Each row below holds a small network's activations on one input, seen along a few directions.
In each table, some parts of the input vary, and every possible input appears once, in random order.
A made-up example of a description, with smaller parts first: one of 6 places along a line, together with either a single point or one of 9 places along a line or (one of 3 separate values, together with one of 5 places around a ring).
Shared parts are said once, and a part with two or three values counts as separate values.
In the rows, zero is written as 128.

Other details of the inputs shift rows strongly along three fixed directions, in all tables alike. That doesn't count.

Table:
R1: [53 131 77 70 157 102 252 143 114 107 144 137 150]
R2: [176 134 145 126 93 114 132 160 148 176 108 161 155]
R3: [157 127 143 142 140 112 82 73 143 68 184 100 128]
R4: [153 134 143 135 137 101 72 80 124 71 182 122 116]
R5: [132 95 136 174 160 150 96 125 133 112 81 138 56]
R6: [146 144 144 154 128 105 82 77 131 63 176 118 114]
R7: [95 54 91 166 205 166 175 170 145 117 66 118 42]
R8: [137 143 133 157 120 110 74 97 129 55 176 116 121]
R9: [144 121 156 156 73 131 122 158 120 213 124 120 131]
R10: [97 105 108 106 197 144 137 95 122 92 140 102 93]
R11: [171 127 130 160 88 130 128 178 160 165 110 135 169]
R12: [146 140 123 144 94 121 126 153 142 130 136 135 161]
R13: [154 151 144 126 94 140 116 146 127 187 77 152 149]
R14: [174 136 146 149 87 110 129 159 139 172 97 165 150]
R15: [140 95 110 118 142 122 202 194 145 192 87 170 131]
R16: [90 165 114 53 132 122 144 101 85 122 143 134 162]
R17: [134 149 126 131 105 152 106 144 134 147 109 122 156]
R18: [166 137 136 152 77 119 122 176 136 161 104 164 152]
R19: [158 144 141 135 102 148 114 149 149 192 81 135 156]
R20: [51 127 79 79 152 107 241 149 117 98 143 136 151]
R21: [136 153 134 130 102 144 97 144 128 143 105 124 148]
R22: [111 53 105 146 223 155 160 148 140 133 71 137 30]
R23: [129 123 152 124 84 124 121 133 109 184 151 112 129]
R24: [83 88 124 126 161 122 141 108 89 118 174 100 65]
R25: [122 152 145 140 133 139 59 74 124 72 151 105 116]
R26: [155 140 149 139 128 103 73 69 118 60 178 131 109]
R27: [143 133 140 163 128 119 79 81 144 55 185 99 133]
R28: [104 58 110 139 216 148 171 150 139 128 59 140 23]
R29: [151 90 142 159 169 144 88 112 133 120 83 139 49]
R30: [132 149 138 129 106 149 103 129 139 147 112 123 157]
R31: [143 138 146 128 147 143 58 59 133 79 164 85 120]
R32: [64 150 116 101 89 119 153 128 78 128 189 93 153]
R33: [91 166 114 56 136 124 139 103 99 124 148 123 164]
R34: [48 133 84 42 172 136 231 133 105 126 120 127 140]
R35: [141 146 136 124 118 148 117 124 142 156 111 110 161]
R36: [136 155 141 119 112 139 113 127 128 153 106 129 148]
R37: [106 148 106 71 131 104 173 114 117 110 181 121 186]
R38: [177 129 142 125 97 108 126 161 131 180 106 171 152]
R39: [147 143 138 142 95 115 127 147 141 135 127 148 157]
R40: [106 153 111 74 120 103 172 112 121 107 170 131 174]
R41: [166 137 145 153 82 115 120 160 140 160 105 165 154]
R42: [135 96 128 177 157 152 91 137 129 109 82 134 54]
R43: [119 126 147 149 77 129 118 142 111 174 145 110 135]
R44: [160 80 133 193 167 131 127 132 164 109 118 126 75]
R45: [80 163 110 80 126 139 151 106 116 109 148 98 183]
Description of these inputs: one of 5 places along a line, together with either a single point or (one of 2 separate values, together with one of 4 places along a line).
Q: The inputs of R32 and R23 match in every part but the place on the line of 5. If R42 is changed in the same way as R32 into R23, which row does it become?
A: R29
Q: The inputs of R13 and R16 match in every part but the place on the line of 5. If R1 is changed in the same way as R13 into R16, which row does it become?
A: R15
Q: Start at R10 and move only the place on the line of 4, one step at a time. The first step leads to R22. Which rows follow, in order?
A: R33, R16
Q: Start at R33 and move only the place on the line of 5, one step at a time. The first step leads to R28. Which rows follow, in order?
A: R36, R25, R21

Table:
R46: [144 131 145 137 117 134 91 99 120 123 148 104 131]
R47: [158 164 136 107 81 116 106 128 137 138 154 137 196]
R48: [148 102 137 166 144 129 123 132 139 131 128 120 89]
R49: [118 117 101 123 134 121 179 172 129 142 102 157 139]
R50: [53 135 97 91 156 127 175 98 84 70 165 107 116]
R51: [136 107 138 161 135 121 92 117 129 89 157 117 93]
R52: [141 141 138 155 106 122 97 113 123 114 150 119 124]
R53: [83 194 110 41 115 122 137 91 101 100 180 111 204]
R54: [80 139 108 91 169 126 130 60 107 36 179 100 115]
R55: [147 92 132 163 146 124 121 144 136 130 132 126 97]
R56: [64 135 88 97 173 115 191 109 105 58 155 126 112]
R57: [118 117 106 112 138 123 187 159 141 149 101 147 132]
R58: [134 117 136 140 122 130 151 150 137 176 105 133 132]
R59: [95 116 106 116 140 143 171 168 114 165 94 136 118]
R60: [130 117 136 136 117 134 151 152 139 170 107 137 128]
R61: [145 108 137 157 130 131 119 129 141 127 133 123 94]
R62: [56 133 85 43 168 99 226 120 85 109 135 156 124]
R63: [139 124 135 155 147 141 85 95 126 81 130 120 98]
R64: [143 109 139 151 151 139 121 121 151 116 113 135 97]
R65: [150 132 136 139 119 116 91 118 138 95 146 128 134]
R66: [152 173 146 109 89 121 110 111 136 149 140 128 198]
R67: [159 172 139 111 87 114 112 119 136 145 146 128 194]
R68: [144 116 125 125 133 137 148 149 137 164 87 136 139]
R69: [133 118 131 140 110 123 150 164 137 162 107 135 123]
R70: [141 105 139 159 141 125 90 112 133 91 164 117 94]
R71: [138 158 140 107 95 133 101 125 120 170 139 113 178]
R72: [135 125 144 155 143 127 88 95 143 83 134 121 100]
R73: [129 130 139 138 123 138 81 114 125 123 136 110 113]
R74: [141 106 131 168 130 127 111 142 129 119 134 132 101]
R75: [153 98 125 158 156 124 119 133 146 115 122 135 104]
R76: [97 119 115 129 129 129 183 159 121 161 101 142 128]
R77: [120 118 115 138 160 146 121 131 128 115 104 132 97]
R78: [102 115 109 106 136 141 166 158 125 172 103 131 125]
R79: [137 115 126 127 125 138 147 160 138 158 78 141 128]
R80: [142 160 141 107 73 131 104 116 121 159 143 116 183]
R81: [133 106 139 148 128 140 111 127 127 124 116 116 94]
R82: [141 115 151 138 140 113 86 93 108 109 151 134 77]
R83: [140 124 136 160 137 134 112 120 140 114 111 137 109]
R84: [124 112 134 141 116 130 153 161 139 170 94 139 122]
R85: [150 173 141 111 80 115 110 127 136 136 140 131 185]
R86: [141 174 138 97 90 132 91 124 128 144 129 124 185]
R87: [142 117 124 125 147 144 138 158 141 170 85 138 128]
Q: What is each input in this table made of?
A: one of 2 separate values, together with either a single point or (one of 4 places along a line, together with one of 5 places along a line)
Q: The inputs of R64 and R60 match in every part but the choice among 2 separate values. If R57 is changed in the same way as R64 into R60, which row does it become?
A: R61
Q: The inputs of R70 and R47 match in every part but the choice among 2 separate values. If R78 is changed in the same way as R70 into R47, which row does it become?
A: R53
Q: Which other rows does R55 become when the place on the line of 5 takes its other values? List them by row number.
A: R46, R48, R58, R71

Table:
R88: [186 153 147 139 76 115 86 137 128 163 131 151 171]
R89: [103 184 119 55 58 104 184 148 105 161 137 152 224]
R90: [170 110 159 154 117 149 102 141 157 186 64 141 110]
R91: [54 98 88 116 188 136 204 147 125 93 97 132 76]
R92: [173 129 152 146 106 158 81 142 159 175 87 118 143]
R93: [154 172 142 132 95 119 36 72 120 63 206 96 168]
R94: [133 164 134 116 107 108 90 81 122 76 215 95 176]
R95: [167 90 151 190 162 113 85 100 139 95 151 127 69]
R96: [107 118 108 101 123 107 240 183 128 187 98 164 149]
R97: [184 134 149 151 107 132 81 147 138 174 96 156 137]
R98: [156 89 147 173 152 129 65 106 138 76 134 124 56]
R99: [152 114 127 132 136 155 131 164 148 183 78 128 135]
R100: [29 146 110 63 115 122 176 107 53 136 189 92 132]
R101: [140 119 156 172 75 154 80 155 113 210 120 98 117]
R102: [157 105 153 165 150 139 39 91 140 79 135 121 64]
R103: [125 122 126 166 144 123 111 105 127 74 144 121 97]
R104: [78 78 91 130 195 117 221 153 112 100 98 154 50]
R105: [154 117 134 142 99 127 142 166 156 168 115 128 150]
R106: [130 95 120 143 180 131 97 117 131 92 126 131 63]
R107: [120 103 136 152 164 134 106 107 133 85 115 133 60]
R108: [128 171 137 97 131 126 79 54 104 92 175 107 156]
R109: [72 91 99 88 200 142 195 131 120 115 96 124 75]
R110: [190 148 148 130 75 119 74 140 134 160 135 143 168]
R111: [110 161 110 51 82 98 203 162 112 181 153 147 221]
R112: [150 117 140 136 131 144 145 152 140 191 64 150 119]
R113: [113 185 115 31 88 125 169 135 107 186 134 132 231]
R114: [146 105 129 147 111 134 140 188 148 164 85 144 129]
R115: [136 116 131 167 146 118 106 99 133 84 172 114 115]
R116: [153 142 139 131 107 130 130 155 133 175 87 158 139]
R117: [121 123 115 134 128 144 178 181 137 174 71 155 132]
R118: [102 72 119 151 181 111 181 133 138 99 118 135 49]
R119: [178 114 137 163 118 147 87 169 156 169 87 139 126]
R120: [93 152 116 116 128 105 157 93 116 77 189 111 152]
R121: [125 95 115 173 170 127 122 125 126 81 130 127 78]
R122: [128 150 143 104 107 103 98 81 124 82 201 108 152]
R123: [61 169 96 72 112 110 179 105 99 73 174 115 175]
R124: [70 102 97 118 162 116 214 134 129 93 140 122 105]
R125: [176 146 157 159 99 152 83 127 149 174 92 126 153]
R126: [148 116 139 146 120 157 132 154 155 179 66 131 126]
R127: [113 159 129 112 123 131 80 89 125 71 167 101 142]
R128: [119 184 127 111 115 122 78 76 106 74 186 108 174]
R129: [73 115 88 102 192 143 191 122 112 107 117 118 112]
Q: What is each input in this table made of?
A: one of 2 separate values, together with either a single point or (one of 4 places along a line, together with one of 5 places around a ring)
Q: The inputs of R95 and R115 match in every part but the choice among 2 separate values. If R98 is changed in the same way as R95 into R115, which row does it become?
A: R114
Q: The inputs of R88 and R121 match in every part but the choice among 2 separate values. If R116 is changed in the same way as R88 into R121, which row does it become?
A: R117
Q: Which other rows does R126 become when the choice among 2 separate values takes its other values? List them by row number.
A: R90
Q: Which other rows does R89 become when the place on the line of 4 takes its other values? List them by row number.
A: R90, R107, R118
Q: Start at R119 and move only the place on the ring of 5, one step at a time. The first step leads to R128. Which rows follow, in order?
A: R117, R91, R127
Q: Which other rows does R116 become when the place on the line of 4 takes its other values? List them by row number.
A: R96, R104, R112
